[[-57 -36 -71  -6  75 -69  21  38 -22 -89 -92]
 [ 30  28  18 -12 -33  17  -7 -12  17  34  34]
 [-63 -71  63 -50 -47  62  -2 -23 -72 -12  54]
 [-34 -37  21 -19 -15  22 -13 -19 -35 -16  10]
 [ 13  26 -43 -52 -23 -43 -50 -39  29 -35 -58]] -63

[[-54  24 -22 -11 -29   2  -2 -16   4  19  -2]
 [-26  -7  10  10   9  -5  -1  12   8   3  15]
 [-11 -21   2  48  -1   1  21  -9   3  -3 -31]
 [ 34  12  11  17  13  -1  15   4  10   4  30]
 [ 14  -9   3  20   6   2 -57  10 -37  11  14]
 [-21   1   1 -45 -13   1  19  74  31   0 -14]
 [-20 -17 -34  27 -30   6  -7   6  -4 -22  -5]
 [ -2 -22 -12   6   1   0 -14  -1  -7 -31   0]
 [-13  39 -25 -37 -26   2  21  -7  20  -4 -22]
 [  7  -2 -16  -9 -10   1 -24 -16 -25 -18  -5]] -2

[[  6   2  -3   7  18 -33  15  20 -55  10 -54  42]
 [ -3   7  13   1   7 -25  -3  12 -37   5 -38  21]
 [ 28 -15 -37  10   9  22  50  -9  46  -1  28  -4]
 [ -9  16  31   0   9 -33 -12  20 -55   8 -54  35]
 [ 26 -15 -37  13  22 -25  50  13 -21   9 -46  39]
 [-23  26  60  -8  -5 -27 -38  12 -54   3 -38  11]
 [-12  11  27  -4  -5  -6 -20   2 -15   0  -6  -1]
 [-23  31  75  -8 -14  -6 -38   1 -31  -4  -2 -16]
 [-20  16  41  -8 -14   6 -36  -4  -3  -4  14 -16]
 [-12   6  20  -7 -14  24 -23 -10  28  -4  39 -16]
 [-22  24  54  -7  -4 -26 -37  12 -51   3 -37  12]
 [ 10 -13 -27   2  -2  23  15 -10  39  -4  34 -16]] -12

[[-59  52 -50 -55  48  25  73 -54  35  14  65   3 -60 -14  32]
 [-68  72  15   7 -32  70  14 -76  72 -64  -5  60  -5 -78 -34]
 [ -2   6 -13 -15  20  -3  20  -8   0   7  20 -12 -19   6  -4]
 [-62  71  15   7 -25  68  17 -70  70 -59   0  56  -5 -71 -35]
 [-31  19   0   0 -20  24  -2 -22  24 -16  -8  29   4 -27  11]] -2

[[  0 -13 -40  10  40  -3  20  73   4]
 [  8  14 -34   9  47   3  -5  50 -34]
 [ 32  -9   8 -34 -25  12   9   1  -4]
 [-35  78 -70  -5  24   8 -85  25   3]
 [ 18   0 -22   1  -5 -20  10  46 -77]
 [ 18  13  67 -43 -34  11  31 -13 -34]
 [-71 -29   1   6 -11 -29   1 -74  -5]
 [-56  34 -38 -12  27   4 -30  38  38]
 [-36   1  11 -34  -1 -16  33  73   1]
 [-12  10   8   9  11  20 -23   5  20]
 [  9   7  73 -27  15  23  65   5   7]] -36

[[ 13  12 -48  36  18  28 -21  19   6 -21]
 [-19  24  33  21  37   8 -42 -20   2  25]
 [ 14  13 -48  42  23  32 -25  19   9 -19]
 [-14 -24 -86  22   5  -8  23  15  23 -69]
 [-38   8  19  13  28  -5 -20 -20  13  -2]
 [-28  18  22  22  24  -4 -28 -23   7  12]
 [ 12  16  -8  24  -7  32 -16  13   8  -5]
 [-21 -12 -50  23   0 -15  15  -6  25 -46]
 [  7  19  12   1 -26  13   4   2   7  10]
 [-36   2   3  15  15 -14  -6 -20  18 -13]
 [ 12  17  15   1 -30  17   3   2   4   7]] 7
---
array([-77, -43,  46, -84]) --> -84
array([-56, -16,  82,  74,   4,  57]) --> 57
array([-85,  56,  14,  34,  28,  53]) --> 53
array([ 51,  98, -63,   5, -35, -39,  68]) --> 68
array([-96, -35, -63,  80, -71]) --> -71
array([ 39,  21, -13,  79]) --> 79
---
Q:
-48   96  -74   77  -35
  9   20   41   75    0
  6  -88   21  -59   67
A: -48

Q:
 30  -82   31   23  -49   54
-34   61  -14    7    6  -48
 -6  -29   12   93   43   49
A: 30

Q:
-17   32   17   16    7  -20
  8   78   26   12   -7  -22
 25  -28   -6  -13  -49   41
A: -17

Q:
 47  -88  -33   66   51   42  -57
 14   -8    2    5  -16  -11    5
 -2  -26   -9    1   34  -13   -9
A: 47

Q:
-15  -80  100   24
 59  -42  -30  -90
 -1  -89   97    5
A: -15

Q:
  5   -9    7   -6  -37  -16   20
-23   45  -29  -10   24   13    4
-68   95  -27   25   24  -42  -14
A: 5

Q:
 51    6  100  -23  -58  -14  -30
-44  -30   42   71   21  -82   38
 -3  -19  -11   92   66  -35   70
A: 51

Q:
-33  -72  -11   -8  -12  -11
 22    0   72  -38  -31  -71
  5   -3   36   48   21   50
A: -33

Q:
 12  -27  -22  -73    8   18   17
 -6   -4   -4   -9   -2    2   -1
 -5   -2    0    1   -3   -1   -6
A: 12

Q:
  0  -78   45  -42   32
 38  -61  -43    3   26
-18  -50   -5  -15  -42
A: 0
---
[[ 39  39  32   8   5  42]
 [  7 -30  17 -16  40  22]
 [ -4  44 -27  25  14 -11]] Out: 32

[93 76 41 24] Out: 41

[[ 21  21 -35   3]
 [ 30   4  24 -38]
 [  5   9   6  16]] Out: -35

[8516 3005 3180 5857] Out: 3180

[[467 282  82 613]
 [415 446 755 123]] Out: 82

[-29  -7 -11 -12 -17  35] Out: -11

[2 2 9 2 6 8 6] Out: 9

[[203 128  61  92  91 153]
 [210 113 191  83 176 104]
 [215 120  60 102 176 137]] Out: 61
---
[[-0.20, -0.74, -2.09, 1.20, -0.18, -0.51], [-0.43, -0.05, -0.89, 0.62, 1.41, 1.14], [1.63, 0.23, 1.03, 0.31, -0.43, -0.17]]	1.14
[[1.54, 1.78, -15.89, -10.83], [1.01, 18.04, -17.13, -12.04]]	-12.04
[[-61.450, 22.103, 141.371, 17.237, 116.294, -19.214], [9.033, -4.520, 73.495, 17.237, 116.294, 57.462], [-61.730, -236.524, 141.371, 17.237, 116.294, 57.462]]	57.462
[[66.537, -162.850, 182.733, 150.520, 77.674], [66.537, -100.135, 187.332, 168.676, 87.512], [29.161, -61.048, 172.918, 160.427, 86.689]]	87.512
[[0.137, 0.010, -0.144, -0.149], [-0.123, -0.090, -0.011, -0.140]]	-0.140
[[0.28, 1.23, 0.21, -0.78, 0.04], [-1.56, 0.49, -1.17, 0.53, -0.10]]	-0.10
---
-87,-40,6,-82,-32,-18,33 -> 33
-85,-39,59,28,46,22,-82 -> -82
-58,13,73,-4,-2,-35 -> -35
13,-11,90,43,-36,9,-34 -> -34
-16,-34,40,9,-81 -> -81
-5,-8,-85,-8 -> -8
35,91,37,-1,2,0 -> 0
100,-95,-66,-89,-71 -> -71
-39,-85,-1,-65 -> -65
-23,-24,38,77 -> 77
---
[[-12   2  34 -79 -23 -31]
 [ 64 -16 -22  49  54  12]] --> 54

[[ 11  -9 -29  34  37  34  -8]
 [  5  -5 -24  65 -16  56  -2]
 [  1 -14 -47  87  30  77   9]] --> 56

[[  -5  -29  -17 -100  -51  -52]
 [ -12   57  -16   13  -10   14]] --> -10

[[-41 -82  37  23 -32 -69]
 [-60  53  25 -14 -50  59]] --> -50

[[ -9  -9   7 -17]
 [-82  -3 -58   8]] --> -58

[[ 68   4 -20 -48   8  13 -47]
 [-16  56  66  95 -68  83 -11]] --> 83
---
1	70	-92	-26 Answer: 1
-36	6	16	89 Answer: -36
-4	46	-90	56 Answer: -4
-32	12	23	75 Answer: -32
-83	-5	23	-12 Answer: -83
83	-57	40	21 Answer: 83
-3	96	-48	-5 Answer: -3
57	-62	-90	-51 Answer: 57
3	101	-16	80 Answer: 3
-25	-19	94	29 Answer: -25
---
[[ 45 -19  -5  82]
 [ -2  -1   4  -5]] Answer: -19

[ -1  55  37  -4  76 -27] Answer: 55

[-71  48  79  40  10  24 -43] Answer: 48

[[ 27  -1 -77  -9   6]
 [-16  51  54 -45  19]] Answer: -1

[ 76  39 -77  13  63 -51] Answer: 39

[-99 -63  33 -12] Answer: -63
